A small network was shown many inputs. Here are its activations along a few directions, one row for each input.
Each table varies a few parts of the input and shows all the possible inputs, shuffled.
Descriptions start from the smaller parts, as in this example, which fits no table here: one of 4 places along a line, together with either a single point or one of 11 places around a ring or (one of 3 separate values, together with one of 8 places around a ring).
Shared parts are said once, and a part with two or three values counts as separate values.

Rows:
r1: [  1   7  10  -6 -19   2  -6  14  -6  -7  29  17  -1]
r2: [-32 -32 -36 -45  -3 -21 -17  -4 -30  32   2 -34 -16]
r3: [ -6  10   6 -14 -25   5 -19  19 -12  -5  24  24  -4]
r4: [ -3  -1 -15 -12  -8  12 -12  -7  -4 -33  13   0   8]
r5: [  5  -8  18  22  25   9   2 -14  22  -6  -8 -10  -1]
r6: [24  3  1 24 -7  6  0 20 -5 -3 -3  7  5]
r7: [ -3 -13   0 -11  16   7  20 -23  27 -18  -2  -3  12]
r8: [  3 -23 -21 -20  -5 -31 -21  26 -40  59 -18 -25 -21]
r9: [-22 -24  -9 -41  -1 -34 -11  21 -41  46  12 -13 -26]
r10: [ 21   5  -2  17 -23  10 -13  19  -8   2  -1  11   6]
r11: [ -9  14   8   3  14  -7  38 -19  29   7 -26   4   3]
r12: [  1  -6  -9 -11  -5  11   0 -17   7 -27  14  -5  13]
r13: [-5 -5 19  7 16 -8 26  7 18 -4 11 17  1]
r14: [-23   6 -27 -35  -2 -34  -9   4 -46  49 -13 -28 -11]
r15: [ -1  25  -2  12  -1  -7  22 -10   3  -8  -4   1  10]
r16: [ -3  33 -11   3 -19  -2  -1  -1 -13 -11   2   6   7]
r17: [ -9 -25 -19 -20   9 -19 -38  -2 -37  48  -5 -39 -30]
r18: [  4   4   2   4 -18  21 -45  -3 -10  -8   6  -2  -5]
r19: [  1  28  -5   6 -17  -2  12 -12  -4  -5   3   2  10]
r20: [-8 -9 23 -1 21 -6 33  0 32  7 -2 18 -1]
r21: [  3   5  11   3  -4  -4   7  15  -1 -12  27  15  -1]
r22: [ 15  -6  10  26  15   3  22  11  14   4 -19   9   5]
r23: [ -9   1 -19 -20 -15  15 -25  -2 -11 -31  10   7   5]
r24: [ -6  20   3  11   9  -9  31 -12  15  -3 -14   2   8]
r25: [ 13  -5  15  20   9  14  -8 -18  13  -6   4 -13   1]
r26: [-10  33 -13  -8 -31   4 -14  -1 -17  -4  -2  13   5]
r27: [ -1  -8  -6  -5  11   6  10 -15  13 -29   7  -3  13]
r28: [ -3 -12  21  15  34   8  11 -14  34   0 -23  -6  -6]
r29: [ 15  10  -7   9 -23  11 -26  30 -16  -1  -6  17   0]
r30: [ 11   4   4  15  -5  15 -32  -3  -6 -15  10  -9  -4]
r31: [ 13   0   9  21   3  13 -19  -8   2 -14   9 -12  -1]
r32: [  7 -11  14  19  24   3  29   9  25   8 -34  12  -2]
r33: [ -9 -16   5 -15  26   6  27 -22  39 -11 -17   0   6]
r34: [ 3  0 17  3  0 -3 17  4 10 -3 24 14  4]
r35: [23 -3  7 25 -3  6 12  8  6  5 -7  7  8]
Question: Changing only one part turns r34 into r15. The same change can be made to r3. Which row results?
Answer: r26
Question: Describe the family of inputs behind these rows.
Answer: one of 5 separate values, together with either a single point or one of 6 places along a line

Rows:
r36: [  4 -45 -10  -7  24  -6  -7   6  -5  37 -21 -25 -17]
r37: [ 27   9  10  27 -11  -1  16  15  11   6 -12  20   5]
r38: [ 18  19  11  31  -2   0  13  18  10   1 -14  19  -3]
r39: [ 13  21   6  22 -10  17  -5  14   4 -23  -2  18  13]
r40: [ -7 -40  -3  -7  25  -4 -16   2  -1  42 -18 -17 -22]
r41: [ -3   3   0 -14 -14 -10 -35  22 -35   3  12  -1 -15]
r42: [  2   6  27  24  14  -8  33   0  19  12 -10   4   2]
r43: [ 22  11   5  19 -18  17  -2  11   6 -18  -1  19  21]
r44: [ 12  15  14  20 -18  21  -8   9  11 -14   1  23  15]
r45: [-20  -3 -17 -26 -12 -16  -6  14 -26  24  27   6 -11]
r46: [ 10   0  -3   5  -9  23   4  -9  15 -41   5   9  19]
r47: [  1  10 -16   6 -12   2 -38 -10 -30  -1  13 -22  -6]
r48: [  9  -6  -2 -18 -21  -6 -30  22 -33   8  14  -4  -9]
r49: [ 12   1  17  22  14 -11  38   3  14   9 -12   0   9]
r50: [  2  11  19  26  22 -10  34   5  14   4 -14  -1   0]
r51: [ -7   2  15   3  32  -1  29 -20  28 -13  -4  -1   2]
r52: [-29   9 -27 -30  -2 -21  -2  -4 -24  18 -19  -9  -8]
r53: [ -8 -10 -24 -25 -13 -19   2  17 -30  18  24  -1  -3]
r54: [-17   0 -29 -35  -9 -18   3  -4 -23  24 -17 -13  -1]
r55: [  0  11  -1   9   0  23   0  -6  14 -46   3   8  10]
r56: [  0   4   6   6  -9  27  -2 -12  20 -38   7  13  11]
r57: [ -8 -37  -9  -1  32 -10 -13   7  -6  32 -22 -21 -22]
r58: [ 17  13  19  28 -11   2  11  13  16   9 -11  24  -1]
r59: [-20  -1 -22 -21  -6 -23  -3  18 -32  12  22   3  -9]
r60: [ 13   0 -18   2 -20   7 -33 -12 -29   5  14 -25   1]
r61: [  4  -8  14  -1  24  -1  34 -22  28  -8  -3  -1  12]
r62: [-28   7 -22 -36  -8 -15  -6  -7 -18  30 -14  -6  -9]
r63: [ -3   0   6 -18 -21  -2 -38  19 -28  13  17   2 -17]
r64: [ -6  -3  23  -1  24   2  28 -26  33  -5   0   4   4]
r65: [ -8  -3  13  -6   9  13  11 -26  37 -33   8   1  11]
r66: [  2  -8   3  -7   9   9  17 -22  31 -36   5  -4  19]
r67: [  1   6 -10   2 -19   9 -42 -15 -23  10  18 -18  -7]
r68: [ -9   3   5  -2  18   9  12 -20  31 -41   4  -5   9]
Question: Changing only one part turns r50 into r49. The same change can be made to r59. Which row results?
Answer: r53
Question: Describe the family of inputs behind these rows.
Answer: one of 3 separate values, together with either a single point or one of 4 places along a line or one of 6 places around a ring
Question: Which other rows agree with r62 in the choice among 3 separate values? List them by row number.
Answer: r40, r42, r44, r45, r56, r58, r63, r64, r65, r67
Question: Start at r52 and move only the place on the line of 4, one step at a time. The first step leads to r59. Which rows follow, in order?
Answer: r41, r47
Question: Start at r39 and move only the place on the ring of 6, one step at a time. The first step leads to r55. Which rows follow, in order?
Answer: r68, r51, r50, r38

Rows:
r69: [  3 -30  -7   1  22 -16   7  -5  -2  33  -6 -22 -11]
r70: [ 16  33   1  20 -25   3   5   7  -4  -5  -4  16  13]
r71: [  0  -2   0 -15 -24  -8 -26  16 -31   5  38  -3 -10]
r72: [ -9   4   3 -12 -17 -10 -35  27 -34  19  22   7 -19]
r73: [ -6  -6 -19 -28 -15  -4 -23  11 -28  -9  29   1  -5]
r74: [ -2  32 -11   5 -22   5   2 -12  -5 -18  -1   5  13]
r75: [-16 -14 -19 -26   5  -4 -15 -20 -18  16   6 -26  -3]
r76: [ -9  -4  -6   8  15 -20  -7   8 -21  46 -15 -17 -23]
r77: [ -2  16  -8   2  -9  15 -13 -24   3 -27   2  -9  11]
r78: [-16  16   4  -7   7  -8  38 -12  20 -14   1  12   9]
r79: [ -3 -16  18   0  27  11  14 -17  34 -23   1  -1   3]
r80: [ -9 -14 -15 -18   0 -12 -13   6 -15  43 -27  -7 -18]
r81: [13 -5 26 22 13  0 32 15 23 -2 -5 20  7]
r82: [-15   1   6 -10  19   3  23 -23  27 -23   3  -2   8]
r83: [-11 -12 -28 -28 -18   1 -13  20 -17  -4   1  10   3]
r84: [ 25  -2  12  29  -5  25 -20   0  13 -17  -4   2   3]
r85: [ -9  -7 -12 -15  16 -22  12  -2 -11  28 -29 -20  -8]
r86: [  1  17  16   9   4 -12  40   6  20  -2  -3  23   9]
r87: [ 10 -18  25  15  24  11  18   0  36 -13  -2   9   1]
r88: [ 10   0   4  14  -1  24 -22 -18  12 -28  -1  -9   6]
r89: [ 28  11  11  34 -16  15  -4  16  -1  -5  -6  13  10]
Question: Describe the family of inputs behind these rows.
Answer: either one of 4 places along a line or one of 5 separate values or (one of 2 separate values, together with one of 6 places around a ring)
Question: Which other rows belong to the same alternative as r80? List them by row number.
Answer: r69, r75, r76, r85
